A small network was trained on invented records. Each row is its activation on one of them, seen along a few directions.
Records have a field called BAMOG. Each example row is followed by its value.
The word none means that the record has no BAMOG.
The largest differences between rows may come from other fields.
(in the rows, 500 means zero)
Strong random noise was added to every row along 7 fixed directions; ignore it. To show where, here is one row again and again, with new noise each time:
[541 343 589 418 454 371 513 556 561 354 580 494 190 625 551 415 508 551
 500 495 593 387 317 395 713]
[400 488 593 389 583 373 786 430 562 574 433 579 388 581 582 634 736 496
 399 555 509 384 555 388 571]
[547 699 431 668 346 606 374 561 512 506 439 438 670 439 399 393 456 562
 587 609 445 433 450 487 406]
[610 449 465 359 488 407 495 371 723 295 544 462 454 624 483 604 525 469
 567 535 607 555 584 445 528]
[351 679 518 589 455 579 690 586 642 482 358 597 482 508 593 516 565 577
 452 601 405 389 552 396 420]
[361 618 505 680 396 616 484 592 506 486 364 613 595 424 541 398 454 477
 464 496 448 451 502 577 387]
[501 701 469 682 348 598 428 599 473 547 428 452 620 437 425 382 489 596
 558 620 427 368 404 453 440]
[593 708 514 605 573 457 572 555 628 475 498 588 432 542 450 479 550 587
 453 591 505 352 423 506 619]
[415 558 575 570 491 466 600 536 445 590 429 575 475 488 519 469 609 516
 426 532 488 346 429 492 552]

[466 701 472 568 537 567 476 546 879 115 469 580 430 605 610 594 408 604
 477 545 570 473 576 481 462]
podom
[477 419 497 525 310 547 377 492 565 202 562 469 497 528 504 555 323 545
 629 479 591 470 456 510 503]
dele
[515 360 590 454 356 399 364 487 240 558 583 287 473 533 446 450 568 586
 582 542 582 291 264 362 649]
lukop
[349 164 546 308 417 510 347 412 388 308 610 359 404 583 681 579 374 467
 543 337 634 618 502 437 487]
lukop
[513 450 582 557 544 406 572 529 355 624 512 610 463 439 433 472 559 469
 441 477 520 359 392 616 641]
none
[400 469 549 467 509 451 636 425 564 408 472 583 505 518 540 683 555 485
 484 496 550 431 570 525 516]
mit
[470 400 468 346 571 467 716 358 430 739 465 534 587 452 498 635 630 359
 476 467 420 662 711 501 392]
bibed
[277 780 433 723 464 756 515 632 623 531 234 638 715 374 609 394 458 463
 415 527 333 585 683 568 174]
podom
[511 567 497 516 578 499 402 427 581 306 568 490 547 543 505 654 441 549
 496 478 619 489 521 574 535]
sepo
[643 496 486 567 404 412 253 346 179 761 499 370 858 367 229 433 615 363
 570 507 572 452 421 663 484]
vumap
[615 487 484 540 571 458 518 534 527 553 518 627 452 467 430 395 462 410
 467 447 480 561 486 646 559]
tebir
[453 551 485 620 498 599 367 560 510 368 535 550 497 469 549 476 334 530
 476 423 537 529 455 616 484]
tebir
[329 254 593 550 289 512 434 649 358 500 414 557 356 443 589 236 447 410
 481 400 493 459 338 515 500]
tebir
[499 652 457 495 658 542 616 411 581 559 479 565 608 493 504 663 545 491
 437 519 473 589 671 554 429]
bibed
[420 319 504 375 435 469 544 407 574 443 403 549 547 512 548 522 541 320
 506 441 524 643 671 521 374]
vumap
[444 523 452 514 579 605 519 532 504 563 477 550 506 472 587 471 429 466
 438 440 431 650 594 543 402]
dele
[758 600 400 582 633 507 429 524 739 308 605 679 438 527 405 448 287 454
 516 434 544 633 545 726 572]
dele
[432 208 623 339 544 352 593 435 326 545 580 517 331 557 575 562 561 443
 454 390 585 443 440 485 662]
lukop
[400 297 491 411 294 582 532 565 346 603 492 368 451 453 552 415 454 510
 605 496 379 572 480 320 395]
vumap
[588 526 452 608 499 544 375 563 480 443 567 548 510 441 435 425 341 496
 527 436 503 537 443 639 525]
podom
[552 447 455 526 601 520 494 554 459 623 493 622 486 425 487 357 423 359
 440 378 424 677 551 665 465]
sepo
[278 308 613 358 494 383 677 387 508 473 388 587 469 540 631 651 679 374
 422 443 569 453 616 474 471]
sepo
[559 455 450 597 264 553 156 513 493 283 512 386 642 464 406 378 328 479
 655 487 591 505 403 576 442]
mit
[674 130 477 179 422 312 405 379 595 398 586 322 325 635 473 431 548 364
 622 477 607 672 504 366 564]
mit
[521 258 415 433 224 616 391 603 496 470 489 397 446 458 508 254 318 416
 666 462 386 717 511 402 336]
bibed

Here are new rows. What is BAMOG for each?
[665 453 401 430 517 567 465 622 596 461 619 435 296 556 526 337 315 553
 578 486 401 672 477 398 522]
lukop
[360 390 476 509 286 573 410 360 379 471 424 469 810 389 464 615 461 360
 604 441 530 569 646 598 280]
vumap
[357 248 608 432 488 477 681 653 472 482 501 641 151 544 683 370 442 482
 418 388 450 495 414 443 607]
dele
[404 445 524 555 569 543 495 504 459 455 478 677 535 461 578 494 381 381
 421 340 517 577 579 704 467]
lukop
[537 651 517 620 552 505 408 607 652 327 485 560 420 546 516 416 452 576
 447 525 551 414 406 539 573]
sepo
[341 470 544 504 537 520 642 519 566 405 466 649 417 498 623 597 472 478
 433 424 494 499 570 547 483]
sepo
[616 440 482 457 539 441 547 480 450 630 533 521 498 479 416 461 522 432
 512 484 462 551 516 535 531]
vumap
[763 709 334 502 576 526 503 479 749 523 480 485 608 529 359 454 500 489
 566 629 416 646 649 485 417]
dele
[484 351 632 535 475 378 253 495 407 274 594 500 376 551 517 456 446 499
 457 386 744 351 258 628 721]
podom
